Read these off the array that follows.
1) What is the entry just right of 64.1?
2) What is the entry just right of 58.0?
3) What is the entry just right of 58.6?
4) What is the entry just left of -47.0?
((-41.2, 19.0, 15.6, -34.3, 63.7, -10.3, 3.5, -32.5, -24.1, -73.5, -8.5, -6.1), (0.8, -11.0, 13.4, -65.1, 18.7, 44.9, -44.7, -35.3, -36.8, -44.6, 6.7, -39.3), (71.1, 10.0, 23.8, 6.3, 73.4, -1.8, 42.9, 48.8, -68.3, 58.6, -58.3, -48.7), (-46.3, -71.2, 22.2, 5.0, 30.2, 5.5, -47.8, -26.3, 30.7, -45.8, -19.9, -37.5), (-16.5, -73.1, 56.9, 74.4, 25.6, 19.0, 63.1, -10.2, -47.0, -35.7, 69.0, -69.4), (-26.1, -49.1, -75.8, 9.1, 72.5, -34.8, 60.1, -15.3, 64.1, -33.3, -52.6, -73.7), (-13.5, -13.3, -38.7, 58.0, -0.1, 8.7, -31.9, 13.5, 67.1, 3.2, 52.9, 65.5))
1) -33.3
2) -0.1
3) -58.3
4) -10.2

m =
[[  1.4  53.2 -31.9 -81.7  20.5 -37.9  -9.5   8.8]
 [-28.4 -35.1 -26.6 -42.7  23.0  13.9 -24.3  19.0]
 [  3.7  -9.8   0.4  -4.5   2.5  -0.1  11.8   7.4]
 [ -8.7   8.4 -17.2 -14.1 -42.4  21.2 -15.9 -14.5]
 [  4.1   1.1   3.6  -3.7  -5.9  -3.4   1.1   0.4]
 [  5.0   8.5  10.3 -13.3  -5.8 -21.2  -7.9 -11.0]
 [-17.0   9.5  74.6  14.6  -7.3   8.2  44.3  -0.5]
 [-30.9 -47.4  45.7  53.8  -6.6 -19.0  36.4  -5.1]]
Rows and columns are numbered from 1.
The entry just right of -15.9 is -14.5
Which number is the bottom-left entry?
Answer: -30.9
Which number is the top entry of the column that holds the smallest entry?
Answer: -81.7
Which number is the entry in row 1 and column 3?
Answer: -31.9
The entry directly below -14.1 is -3.7
The entry in row 1 and column 2 -> 53.2
The entry at row 2, column 3: -26.6
Which number is the entry at row 3, column 2?
Answer: -9.8
Which number is the entry at row 2, column 2?
Answer: -35.1
Which number is the entry at row 2, column 1?
Answer: -28.4
Which number is the entry directly above -42.4?
Answer: 2.5
The bottom-right entry: -5.1
Which number is the entry just right of -37.9?
Answer: -9.5
The entry directly below the smallest entry is -42.7
Which number is the entry just left of the largest entry?
Answer: 9.5
The entry directly above 4.1 -> -8.7
Which number is the entry at row 3, column 1?
Answer: 3.7
Which number is the entry directly below 2.5?
Answer: -42.4
Which number is the entry directly above the largest entry?
Answer: 10.3
Which number is the entry just left of -37.9?
Answer: 20.5
Which number is the entry just left of 44.3?
Answer: 8.2
Which number is the entry just left of -7.3?
Answer: 14.6
Which number is the entry directly above -0.5?
Answer: -11.0
Which number is the entry in row 1 and column 1?
Answer: 1.4
Which number is the entry directly below 10.3?
Answer: 74.6
The bottom entry of the column that holds the largest entry is 45.7
Which number is the entry just right of -24.3?
Answer: 19.0
The top-right entry: 8.8
Which number is the entry just right of -6.6?
Answer: -19.0

Read these off the table that follows.
1) Give the 3rd entry in reading order.
2) Give the largest entry in the last column.
3) Give the entry directly below 11.8.
4) Give the entry directly above the smallest entry.
5) Give the entry just right of 22.0.
6) Give the smallest entry in the last column.
7) Give the largest entry in the first row.
8) Give the first entry on the diagonal from the top-right corner.
 13.5   18.3   -1.5   16.5   -6.3   -3.0   19.2   17.9   26.0   13.9   -6.5   -7.9   -8.5   16.1   -3.9   19.8
  5.7    0.3    3.5    2.5  -13.0    3.2    0.2    2.6   -3.2    6.8   -2.7   -6.1    1.6    3.6    7.1    1.6
-15.7  -16.0    2.3  -15.8   16.6   -1.1  -14.9  -17.3  -14.3  -16.7    7.4   11.8    3.9  -16.0   -4.4  -15.0
 18.5   23.8   -1.9   25.4  -15.2   -1.4   24.6   23.3   22.0   24.6   -5.6   -9.6   -6.0   20.4   -1.4   22.3
 20.7   26.8  -21.9   21.7  -16.7  -20.2   26.0   24.5   30.2   23.8  -21.5  -21.6  -25.1   24.7  -23.1   23.4
  4.5    0.2   18.8    5.6   -4.1   21.7    0.8    6.1   -2.9    5.9   14.4   12.0   20.1    3.9   24.9    4.9
1) -1.5
2) 23.4
3) -9.6
4) -6.0
5) 24.6
6) -15.0
7) 26.0
8) 19.8

 20.6   16.8    2.8   -8.4  -16.8    3.8  -31.3  -19.7   12.5   64.0   24.6    8.9  -73.1
The entry just left of the centre entry: 3.8
What is the entry just left of 3.8?
Answer: -16.8
What is the maximum?
Answer: 64.0
What is the entry just left of 12.5?
Answer: -19.7
What is the entry just right of the largest entry?
Answer: 24.6
What is the minimum?
Answer: -73.1
The entry just left of -8.4 is 2.8

x =
[[ 22 -25 -26  -4 -26  25 -15  -6]
 [-10   5 -11  18  -3  -1 -14  16]
 [-30  35  47  -5  41 -40  33  -1]
 [ 11 -17 -35  14 -26  23 -27  10]
 [-24  26  31   1  29 -29  19   3]
 [ 28 -34 -46   5 -40  37 -31   1]
 [-24  29  45 -10  38 -35  32  -6]]
The minimum -> -46
The first entry on the diagonal from the top-right corner -> -6
The first entry of the largest entry's row is -30
The top-left entry -> 22
The 5th-last entry, reading row by row: -10
The last entry, reading row by row is -6
The entry directly below the smallest entry -> 45
The last entry in the row that holds the largest entry is -1
The 2nd entry on the diagonal from the top-right corner -> -14
What is the bottom-left entry? -24
What is the entry just left of 23? -26
The second entry on the main diagonal -> 5
What is the entry just right of the largest entry? -5
The entry directly above 18: -4
The entry directly above 32 -> -31
What is the 5th entry, reading row by row? -26
What is the 3rd entry on the main diagonal? 47
What is the entry directly above the largest entry? -11
The entry just left of the largest entry is 35
What is the entry just right of -31? 1
The top entry of the column that holds the smallest entry: -26
The largest entry in the first row -> 25

 1.24   1.35  -1.10   0.14  -1.11   0.63  -0.95  -1.36  -1.59   2.22  -1.25  -1.05
 1.23   1.43  -1.61   0.02  -0.74   1.37  -1.62  -1.87  -0.80   2.72  -1.18  -2.03
-0.21  -0.27  -0.25  -0.35  -1.04  -0.99  -0.07  -0.31  -1.46  -0.50  -0.81   0.20
 1.03   1.18  -1.61  -0.03  -1.03   0.82  -1.53  -1.95  -1.40   2.20  -1.40  -1.88
Counting starts at 1.
The entry in the top-left corner? 1.24
The bottom entry of the column that holds the smallest entry is -1.88
The entry directly below -1.46? -1.40
The entry just right of -1.59? 2.22
The entry in row 1 and column 3 -> -1.10
The entry just left of -0.35 -> -0.25
The maximum: 2.72
The entry just right of -0.99 -> -0.07
The entry just left of -1.04? -0.35
The entry in row 1 and column 2 is 1.35
The entry just right of -0.81: 0.20
The top-right entry: -1.05
The entry just left of -0.27? -0.21
The entry directly below -0.50? 2.20
The entry just left of the largest entry? -0.80
The entry at row 2, column 1? 1.23
The entry directly below -1.10? -1.61
The bottom-left entry? 1.03
The entry in row 2 and column 2? 1.43
The entry just left of the smallest entry -> -1.18
The entry just left of -1.05? -1.25
The entry just right of 2.20 -> -1.40
The entry just left of -1.62: 1.37
